Each row below holds a small network's activations on one input, seen along a few directions.
Each table varies a few parts of the input and shows all the possible inputs, shuffled.
A made-up example of a description, with smaller parts first: one of 3 separate values, together with either a single point or one of 9 places along a line or (one of 6 places along a line, together with one of 8 places around a ring).
Shared parts are said once, and a part with two or three values counts as separate values.
In the rows, zero is written as 128.

Other details of the inputs shift rows strongly along two fixed directions, in all tables alike. That doesn't count.

A family of inputs:
r1: [125 133 155 111 138 134 130 166 129 135 106 109 119  96 121]
r2: [129 132 154 109 151 130 137 167 126 125 119 108 109  94 123]
r3: [117 131 125 157 130 116 142  75 115 124 134  78 143 140 130]
r4: [139 124 116 112 123 135 113 172 127 119 124 175 144 112 139]
r5: [149 130  92 112 117 140 140 174 121 109 134 218 145 124 131]
r6: [122 130 153 115 140 133 132 162 129 139 112 118 126 100 130]
r7: [ 99 151 135 131 128 115 139  85 124 128 139  89 164 115 149]
r8: [130 137 147 114 141 128 141 159 133 132 111 114 121  96 119]
r9: [131 131  86 154 103 129 147  79 113 109 148 142 150 160 139]
r10: [151 133 116  85 123 126 112 163 168 126 133 169 123 162 111]
r11: [117 145  75 128 107 131 139  92 105  98 172 195 186 145 164]
r12: [110 162 137 111 131 104 138  78 172 148 145  91 153 166 127]
r13: [101 106 176 128 156 115  96 134 158 138 102 101  93 110 100]
r14: [ 79 128 142 142 129 102 123  60 142 118 135 104 135 139 114]
r15: [129 132  88 156 117 125 141  84 102 106 154 144 155 159 140]
r16: [119 136 124 160 121 121 146  73 128 136 127  81 140 141 135]
r17: [143 111 145 132 131 137 120 154 119 143 117 100  84 116 120]
r18: [140 114 162 129 140 135 126 145 130 162 107  79  78 110 125]
r19: [139 108 158 142 157 129 114 151 131 143 100  75 101 111 115]
r20: [166 107  80 137 111 151 120 161 119 110 129 205 122 149 129]
r21: [107 132 145 155 131 121 146  67 118 154 141  59 122 130 141]
r22: [127 131  89 149  95 130 148  78 103 120 157 145 140 155 139]
r23: [118 136 124 161 129 115 142  76 121 132 127  81 148 140 129]
r24: [153 110 123 136 129 141 119 159 124 123 114 131 100 129 122]
r25: [145 118 118 119 122 142 106 167 113 105 124 169 135 118 121]
r26: [123 130 170 114 162 128 137 160 135 140 111  85 109  87 124]
r27: [130 120 159 127 145 132 106 161 129 137 106 112 129 101 124]
r28: [134 123 133 106 130 133 113 168 124 115 120 136 128 101 131]
r29: [154 113 125 123 113 140 127 153 120 138 116 133  88 125 121]
r30: [136 131  65 160 102 126 144  85 107 108 154 188 176 170 144]
r31: [138 135 156  94 146 117 112 158 184 158 116 112 118 145 113]
r32: [124 138 110 144 109 127 153  75 105 134 155 117 125 149 147]
r33: [121 106 121 121 127 125  96 149 140 105 124 189 108 135 103]
r34: [131 135 171  93 160 118 110 152 183 159 117  83 106 138 112]
r35: [133 125 134 107 136 134 111 170 121 115 126 138 125 103 136]
r36: [148 118 144 128 121 135 128 149 130 156 103 104  86 116 119]
r37: [ 80 132 142 146 128 101 124  61 147 127 129 108 139 138 114]
r38: [ 95 151 139 127 129 121 155  86 113 122 144  88 153 118 142]
r39: [ 93 154 136 130 133 121 156  82 108 120 154  95 155 123 150]
r40: [129 120 153 126 148 137 106 154 122 128 117 116 127 105 127]
r41: [132 124 156 125 140 134 107 160 127 132 104 108 125 100 117]
r42: [ 93 152 136 133 136 124 156  81 113 128 151  99 159 123 152]
r43: [143 110 146 137 128 134 121 153 130 156 107 106  95 115 121]
r44: [128 105  98 126 112 126 100 150 144 107 124 234 129 146 107]
r45: [166 109  80 139 105 146 122 162 125 116 122 206 129 149 128]
r46: [166 114  84 127  95 147 130 158 117 131 130 210 114 146 133]
r47: [144 136 136  87 139 123 110 162 169 135 132 139 114 154 114]
r48: [115 144  99 140 116 129 133  85  97  99 164 158 175 145 149]
r49: [115 137 127 155 113 121 147  72 118 147 136  84 131 137 135]
r50: [144 129 114 106 126 137 139 172 120 106 127 171 126 110 122]
Description of these inputs: one of 5 places around a ring, together with either one of 2 separate values or one of 8 places along a line.
- Changing only the place on the ring of 5 turns r49 into r22. The same change can be made to r7. Which row results? => r28
- Changing only the place on the ring of 5 turns r48 into r27. The same change can be made to r32. Which row results? => r46
- Change only the choice among 2 separate values in r14. List by row number the other rows that result. => r10
- Change only the choice among 2 separate values in r34. List by row number the other rows that result. => r13
- A walk changes only the place on the ring of 5. It starts at r50 and steps to r2. List the rest of the walk in order. => r26, r5, r8
- Change only the place on the line of 8 in r11. List by row number the other rows that result. => r18, r19, r20, r21, r26, r40, r42
- A walk changes only the place on the ring of 5. It starts at r45 and steps to r16. List the rest of the walk in order. => r9, r24, r20
